A small network was shown many inputs. Here are its activations along a few directions, one row for each input.
In each table, some parts of the input vary, and every possible input appears once, in random order.
Descriptions start from the smaller parts, as in this example, which fits no table here: values(3) and (point or line(9) or (line(4) and ring(8))).
Shared parts are said once, and a part with two or three values counts as separate values.

Table:
R1: -31  38  -5 -15 -10   6  -8  -3 -18 -20 -21
R2:  -4  17  31 -16 -22  -2   6   6  40  21   2
R3:  -1  10  35 -24 -21 -23 -15   6  25   1 -14
R4: -31  41 -10 -13  -7  16   3  -9   0  -2 -17
R5: -30  47  -8  -7  -7  24  17 -11   5   3 -12
R6: -11  -3  27 -24 -34 -32  -7  13  14   3  -1
R7:  17 -22  32 -14   2   2   1   5   3  27  -3
R8:  -4  13  29 -19 -22 -11   2   9  34  12  -1
R9:  20 -25  34 -25   3 -11  -6   6  -4  10 -10
R10:  -6  27 -12  23   3   3 -11  -4  39  -4  34
R11:   7 -29 -31  26   4  26  32  21 -38   1 -49
R12:  -1   8  -8 -16  15  10   2  -7 -42  -6 -20
R13:  14  -9 -12  24  28  13   5 -12  10  -3  36
R14:   9 -23 -15  20   8 -14 -14  -6 -16 -17  33
R15:  23 -15  28 -15  10  -1  15   8  15  38   5
R16:  -4  22 -12  17  -3  -2 -15  -9  30 -16  31
R17:   1  22  -8  14 -10 -12 -28  -9  14 -34  26
R18:  26 -12 -12  12  24 -10 -16 -12  -2 -19  22
R19:  37 -47 -34  55   6   8  13  18  -7 -13  -1
R20: -12   8 -14  -9  23  24  12 -14 -25   7 -19
R21: -46  25 -12  -8 -19  -3  -6  -2 -22 -12 -15
R22:  -9  11 -12  -9  28  28  19  -7 -20  17 -12
R23: -26  -8 -13  -7   8   5   3 -13 -40   0 -20
R24:  19 -13 -12  14  25  11  -9  -9   5  -9  32
R25:  36 -58   8  19 -14   2  22  31  -3  21 -37
R26:  -9   8 -19  15 -12 -28 -22  -5  13 -23  31
R27:  15 -32  23 -18  -8 -31   5   6 -11  18  -2
Describe the family of inputs behind these rows. -> values(3) and (point or (values(2) and line(4)))
Changing only the values(3) part turns R3 into R17. The same change can be made to R9. Which row results? -> R18
Change only the line(4) part in R3. List by row number the other rows that result. -> R2, R6, R8
Change only the line(4) part in R22. List by row number the other rows that result. -> R12, R20, R23
Change only the values(2) part in R22. List by row number the other rows that result. -> R5

Table:
R28: -22  53  25 -35 -15  -9 -12  -4  33   6  12
R29:  14 -38  12   7   1   6   8  14  -4   5  -7
R30:  22 -35   6   1   4  -4   7  11  -8   9 -10
R31:  19 -24  -4   8   4   4  11   5  -7   2  -7
R32: -26  35  18 -11 -22 -18 -17  -7  41   3  29
R33:  20 -25   0  12  12   5   4   2  -9   3  -2
R34: -12   2 -11   4   1   9   8  -1 -22   0 -17
R35:  -4  -1 -12   0   8   4   4  -4 -20  -3 -17
R36:   5  -1 -18  14  12  12   7  -7 -14   0   0
R37: -23  42   3 -13 -22 -20 -23  -3  22 -20  20
R38:   9  -8 -18  11  18   8   3  -5 -12  -4  -1
Describe the family of inputs behind these rows. -> values(3) or (values(2) and line(4))

Table:
R39:  12  10   9   2   3 -11 -15  -7  24  -5  38
R40:  -9   5   3   2 -19 -11  -8   6   0 -10 -11
R41:  19 -50 -23  27  10   4   8  10 -35 -10 -18
R42: -15  12   7 -18   8  13   8  -9 -12  13 -18
R43: -11  -7  15 -17 -13 -14  -5  -1 -13   2 -21
R44:  -9   0   5 -12 -17 -13  -1   7  -8  -3 -15
R45:  10  -3  18 -14  -4  -4   7  10  15  16   1
R46: -11  32 -12   2  11   6 -10 -17   2 -13  25
R47: 11  2 14 -2 -6 -2  0  7 24  7  4
R48:  39 -53  -9  24  23  13  15  12 -12   9  -2
R49: -14   7  -6   5 -19 -17 -12  -1   7 -14   7
R50: -12  19  -1 -12   3  13  12  -3  -8  10 -14
R51:  -7  12  -6   3  -9 -20 -23 -11   3 -26  22
R52:  6  5  7  2 -6 -8 -4  2 29  5 22
R53: -19  27 -13   3   3  10   0  -6   7  -3  10
R54:  16 -32 -30  25  30  30  21  -2 -34   1 -17
R55: -13  25  -6  -1   3  16   5   0   2  -1  -8
R56:   8 -10  28 -19   0  -5   3   1  10  21  -5
Changing only one part turns R42 into R56. The same change can be made to R53. Which row results? -> R52
Describe the family of inputs behind these rows. -> values(3) and (point or line(5))
List by row number the other rows that have the values(3) part in common with R49. -> R40, R41, R43, R44, R51

Table:
R57:  24 -28   3  20  -4 -20 -14  11   8 -13  20
R58:  11 -27 -38  25  30  25  10 -11 -40 -15 -11
R59:  26 -29 -30  34  16  18  18   7 -15  -2   1
R60: -10  42   2  -1   6   4 -15  -9  29  -8  35
R61: -39  50 -20   1 -13 -10 -21 -10   0 -29  22
R62:  15 -28  -3   5   5  16  29  16 -21  23 -31
R63:  12  -8   7   8   1 -14 -13  -5  26  -1  36
R64:  15 -29  28  -7 -16 -18  -3  14  11   8 -17
R65: -46  50   5 -28 -25 -12  -9  -4  -3  -6 -12
R66: -11  42  24 -33  -8   1   0  -4  24  13   2
R67:  -2 -27 -11  -1  20  25  19  -5 -41   8 -46
R68:   5  -8  32 -21 -11 -15  -1   1  23  21   2
Describe the family of inputs behind these rows. -> values(2) and line(6)
Changing only the line(6) part turns R65 into R62. The same change can be made to R61. Which row results? -> R59
